A small network was shown many inputs. Here are its activations along a few directions, one row for each input.
In each table, some parts of the input vary, and every possible input appears once, in random order.
Descriptions start from the smaller parts, as in this example, which fits no table here: one of 2 separate values, together with either a single point or one of 11 places around a ring or (one of 4 places along a line, together with one of 8 places around a ring).
Shared parts are said once, and a part with two or three values counts as separate values.

Other details of the inputs vary at random and push rows far along two fixed directions, the same in every table; ignore that.

A family of inputs:
x1: [-11   7   4  10   5   3  27  47  -6 -11 -39]
x2: [-28 -36 -16 -27 -21 -24  13 -23  20   5  26]
x3: [-14 -22 -19 -12   0 -15  15 -10  43  10  13]
x4: [  5   1  -8   6   5  -4   5 -11  22 -10 -17]
x5: [ 34  42   9  13   7  27 -24  -3 -28 -11   0]
x6: [  1  30  -4   5  -8   1   7  -5  18 -26 -30]
x7: [-17  19   8   3 -14   1  -4  -1  13 -19 -32]
x8: [-16  13 -15  -8 -11  -6  24   5  50 -16 -20]
x9: [-19 -40 -29  -9  10 -17  22   3   2 -14 -23]
x10: [ 54  12 -19  -2  41  20   6  20  -4  -7  15]
x11: [-15  18  -6 -15 -22   1  23   8  38 -33 -23]
x12: [ -2 -19  13  -4  -8 -10  -6 -13 -31  39  42]
x13: [-11   0 -10   7  13   8  10  28   2 -27 -49]
x14: [-26 -26  -4   2   3 -18  -5 -14  26  15  -9]
x15: [  1  -9   6   4   6   5 -17   0 -10  20  23]
x16: [ -5 -21  10  -9 -15  -5 -22 -12 -30  21  36]
x17: [ 29  35  13  13   6  26 -22  13 -26  -1  13]
x18: [-41 -44   1  -5  -8 -27  -5 -10  15  34  15]
x19: [ 17  -9 -18 -12   6   5   1 -12   5   7  34]
x20: [-28  -3  -5   8   8   2  15  42  10 -18 -45]
x21: [ -9  -3   2   8   1  -1  -5  -2  25   0 -24]
x22: [ 49  24  -6  -3   9  29  -1   2   1 -11  18]
x23: [  6  -7   9   7   9   4 -19   1  -5  21  20]
x24: [ 44  41  -3   7   6  21 -12 -13 -23 -19   3]
x25: [-22  25  11  13  -8  -1  -1  15  23  -4 -26]
x26: [ 12 -22 -10 -14 -10 -11 -11 -37 -30   3  29]
x27: [-27 -58 -15  -5  33 -30   0  -5  14  26  -6]
x28: [ 12  31   6  14   4  15 -11   2  -5 -15 -19]
x29: [-36 -13  14  -2 -21 -24  12   0   8  24   0]
x30: [  0 -12   6 -11 -10   3 -18 -17 -27  -4  12]
x31: [-44 -42  15 -14 -26 -28  13  -8 -12  21  17]
x32: [  0  -3  15   8   0  -3  -1   1 -18  28  21]
x33: [ 39  31  -2 -14  -7  30   3   2 -23 -37  21]
x34: [ -2  -3  14   5  -4  -6  -1   1 -21  27  21]
x35: [ 34  24   1  -5  -4  19  -8 -12 -33 -34   4]
x36: [  8  21   4  16   8  10 -13  -1   2  -7 -16]
x37: [  6 -42  -6  -2  35  -8 -13  11 -20  35  26]
x38: [-29 -23   6   4  -4 -13  -1   6  31  18  -7]
x39: [-10  17 -14  -1  -4  -2  21   7  50 -15 -21]
x40: [-39 -28   3 -13 -18 -17   1 -14   4  -8 -11]
x41: [ 18 -28 -14  -4  15  -9 -11 -34 -16  17  34]
x42: [ 15 -19 -17 -20  -1  -4  -3 -25 -15  14  52]
x43: [ 20  31  19   2  -9  26 -19  14 -33 -13   9]
x44: [ -7 -25  13 -14 -14  -1 -16  -6 -38   7  32]
x45: [ 22 -46 -25  -7  39 -16  -2 -16 -16  20  21]
x46: [ -4  -1  19  -3 -20  -4  -2  -2 -24  20  18]
x47: [-21 -30   2   6  21 -26  21  24  15  31 -13]
x48: [ -8  12  19  16  -3  -3   9  16  14  16 -14]
x49: [-11  16   0  12   4   3  -3   4  27  -8 -32]
x50: [  8  31  -6  13   1   3   6  -4  18 -26 -31]
x51: [  7 -12  -6 -14  -8  -3  -6 -27 -20 -13  13]
x52: [-13  16 -11  10   0  -9  13  -6  40 -18 -40]
x53: [-15   6 -11   7   2  -9  12  -7  39 -13 -34]
x54: [  3  38  18  12  -8  15 -12  17  -3 -10 -12]
x55: [ -3  16 -10 -11 -12   1  14  -1  29 -19  -4]
x56: [ 45  10 -24  -9  20  30  11  26 -30 -28   7]
x57: [ 36  35  23  18   6  24  -7  15 -28  11  11]
x58: [-19  18  20  19  -7  -5  21  26  36   6 -36]
x59: [ -1  -5  20  -5 -18   0  -1   0 -35  12  23]
x60: [ 30  31  10   6   1  24 -24  -4 -29 -11   3]
Each input here is: one of 5 places along a line, together with either one of 2 separate values or one of 10 places along a line.
Q: Changing only the place on the line of 5 turns x33 into x31. The same change can be made to x11. Which row results?
A: x59
Q: Changing only the place on the line of 5 turns x55 into x60. The same change can be made to x19. Which row results?
A: x49
Q: Which other rows does x45 become when the choice among 2 separate values takes its other values? List them by row number.
A: x9
Q: Which other rows does x20 become when the choice among 2 separate values takes its other values? List them by row number.
A: x37
Q: Start at x38 and move only the place on the line of 10, one step at a time. The first step leads to x23. Which rows follow, in order?
A: x15, x18, x17, x25, x54, x16, x43, x44

A family of inputs:
x61: [-44 -17 -10  -9 -19 -22  22  -2  39 -24 -41]
x62: [-27  -9   5  -5 -21 -15   2 -22  18   4  -1]
x63: [-37 -53 -20 -21  -5 -25  13 -10  13   4   8]
x64: [ 13  12  12  -4 -10   8 -15 -14 -12   1  22]
x65: [ 47  61   1  18  19  34  -9  23   6 -30 -28]
x66: [-29  31  30  21 -21   1   2  25  15   2 -38]
x67: [-30  17  14  13  -8  -3  14  34   9 -18 -52]
x68: [-13  44   4  10 -14   3   9  14  34 -15 -31]
x69: [ -3 -45 -18 -20   4 -19   9 -13 -17  10  26]
x70: [ 41  34  22  27  23  32 -17  30 -37   7   7]
x71: [ 28 -26 -11  -7  17   1 -20 -30 -35  23  46]
x72: [ 47  21  -7   7  27  22 -10   7 -17  -3  15]
x73: [ 27 -23 -12  -4  24   1  -6 -10 -17  23  35]
x74: [-36 -28  -2 -10 -18 -24  13 -15  30  20   7]
x75: [ 16 -19 -10 -16   4   4  -8 -17 -32  -3  26]
Q: Changing only one part turns x61 into x71. The same change can be made to x69. Which row results?
A: x73
Q: What do these inputs look like to the network?
A: one of 3 separate values, together with either a single point or one of 4 places along a line
Q: Which other rows agree with x66 in the choice among 3 separate values? List them by row number.
A: x62, x64, x68, x74

A family of inputs:
x76: [-34 -18   5  12   2 -25   7  -8  36  10 -32]
x77: [ 38  31   4   0  -6  24 -18  -8 -32 -14  20]
x78: [  8   8   8  -1  -9   8 -17 -11 -23   9  22]
x79: [-11 -21  13  -7  -9 -10  -4 -14 -16  19  28]
x80: [16 -5  2  0  8  8 -1  6 -9 16 17]
x81: [-44 -32 -13  -2  -3 -27  20   3  32  19  -9]
x82: [  9  44   7  30  14   9   4  21   9 -17 -53]
x83: [ -1 -25  -1  -3   3  -4  -2  -9   2  24  28]
x84: [ 39  16   3   3  15  31 -14  15 -28  -6  12]
x85: [ -7 -50  -1 -13   7 -22  -4 -10 -12  46  45]
x86: [ 31  38  16   4  -5  23 -19  -5 -35  -3  22]
x87: [-15  24   3   9  -7   3  11  22   9 -20 -35]
x88: [-48 -23  -2  -9 -21 -25   3 -13  28   7  -8]
x89: [-13  32  18  14 -12   7   8  20  24 -17 -34]
x90: [ 28  28  12   6   3  20  -8   8 -47  -2  16]
x91: [-43 -44  -3 -15 -17 -31  17  -6  22   8  -9]
x92: [-42 -13   6  -1 -16 -18  12   4  34  -4 -24]
x93: [ 39  19   4   6  12  33 -18   8 -23  -8  18]
x94: [ 22   6 -12  -2  21  15 -12  10 -27 -13   6]
x95: [ -8 -55 -25 -18   9 -21   3 -26 -16  18  30]
x96: [ -5  30   6  21   3  -2  -4  -2  26  -7 -40]
x97: [  4 -10  -2  -3  -2   2  -5  -3 -32   1  11]
x98: [  2  38   1  10  -7  10  14  23   6 -32 -37]
x99: [-12 -38   3 -14  -6 -13  -4  -9 -19  19  23]
x100: [ 27  17  -7  -4  14  19 -23  -4 -16 -14  13]
x101: [ 38  18  12   2   2  26 -14   8 -40 -10  10]
x102: [  8  48  14  21   4  12   8  30  34 -12 -29]
x103: [-30   8   4   7 -10  -8  14  16  14  -5 -30]
x104: [-22   6 -10   7   2   1  13  22  26 -13 -33]
x105: [  3 -24 -18 -13   3  -8  -7 -30  -2   6  22]
x106: [  5 -18 -18 -17  -4 -14   4 -32   3   7  28]
x107: [ 40  12  -6  -7   8  12   8  -5 -15  -9  13]
x108: [  2 -45 -15 -20   0 -20   7 -34  -3  18  41]
x109: [-41 -12  -8   0 -11 -20  13  -5  50  13 -14]
x110: [ 37  11 -16  -5  10   9   8  -7 -25  -8  19]
x111: [-11 -56 -13 -23  13 -16  -9 -12 -13  17  28]
x112: [-41 -18   1  -5 -20 -23  19  -1  39  -8 -24]
x113: [-14   2   8  16   7 -12   7   7  24   3 -42]
x114: [-30 -23 -12  -7   0 -21  23   0  43  -8 -33]
x115: [ 26  18  -4   2   5  24 -20  -2 -15  -5  17]
x116: [ 19  16   3   4   4   6 -15  -3  -6  17  26]
x117: [  5  -8  15  -6  -4   0  -3  -3 -28  14  21]
x118: [  6  43  15  15  -9  20   4  21  16 -33 -39]
x119: [ 23  14   4  -1  -7  17 -21 -12 -29  -5  19]
x120: [  6 -31 -11 -11   8  -6  -2 -22  -2   5  21]
x121: [ -9 -22  -6  -1   8 -16   2   2  -6  29  23]
x122: [  5  36   1   9  12  18   1  25  28 -37 -39]
x123: [ -8  30  17  10  -9   8  11  25  16 -14 -38]
Q: What do these inputs look like to the network?
A: one of 4 places along a line, together with either a single point or one of 5 places along a line or one of 6 places along a line
Q: Changing only the place on the line of 4 turns x112 into x91. The same change can be made to x108. Which row results?
A: x107
Q: Changing only the place on the line of 4 turns x100 into x122. The same change can be made to x119. Which row results?
A: x118
Q: Start at x106 and move only the place on the line of 6, one step at a time. The first step leads to x105. Which rows follow, in order?
A: x100, x115, x109, x116
Q: Which other rows agree with x87 in the place on the line of 4? List them by row number.
A: x81, x82, x90, x94, x95, x97, x98, x103, x104, x110, x121

A family of inputs:
x124: [ 47  44   7  11   9  29 -13   5 -24  -8  12]
x125: [-11 -17  -1  -8 -12 -12   1 -16  -1  10  16]
x126: [ -9 -22  -1  -3   2  -7   1   3 -10  10   8]
x127: [ -5  16   3  10   3   4   7  19   8 -11 -29]
x128: [  4 -18 -14 -10   5  -3   0 -10  -1   0  13]
x129: [  3 -19 -14  -9   7  -4   0 -13  -3   1  10]
x130: [ 13  40   7  13   2  15  -2  14  14 -15 -19]
x131: [ -8 -15   1  -9  -7  -4  -3  -7 -12   5  12]
x132: [-11 -25   0   0   5 -13  -2  -5   2  20   7]
x133: [ 31   9  -7  -2  11  14  -3  -3 -15 -11  12]
x134: [ 8  1  1  1  4  2 -8 -9 -6 10 14]
x135: [ 15   4   4   5   9   8  -7   5 -12   8  11]
x136: [  5  -2   3  -2  -6   3  -7 -11 -12   4  15]
x137: [-21   9   2   1 -14  -6   8   2  25  -9 -20]
x138: [-28   1   2   0 -12 -11   9   4  20 -10 -29]
x139: [-19   7   5  -1 -11  -6   9   7  16 -12 -23]
x140: [  1 -15   0  -2   4  -6   0  -3  -5  18  13]
x141: [-15   4   4   6   0  -4  11  17  14  -7 -24]
Q: Changing only one part turns x138 into x131. The same change can be made to x132. Which row results?
A: x135
Q: What do these inputs look like to the network?
A: one of 3 separate values, together with either a single point or one of 5 places around a ring
Q: Which other rows agree with x124 in the choice among 3 separate values? List them by row number.
A: x125, x133, x139, x140, x141
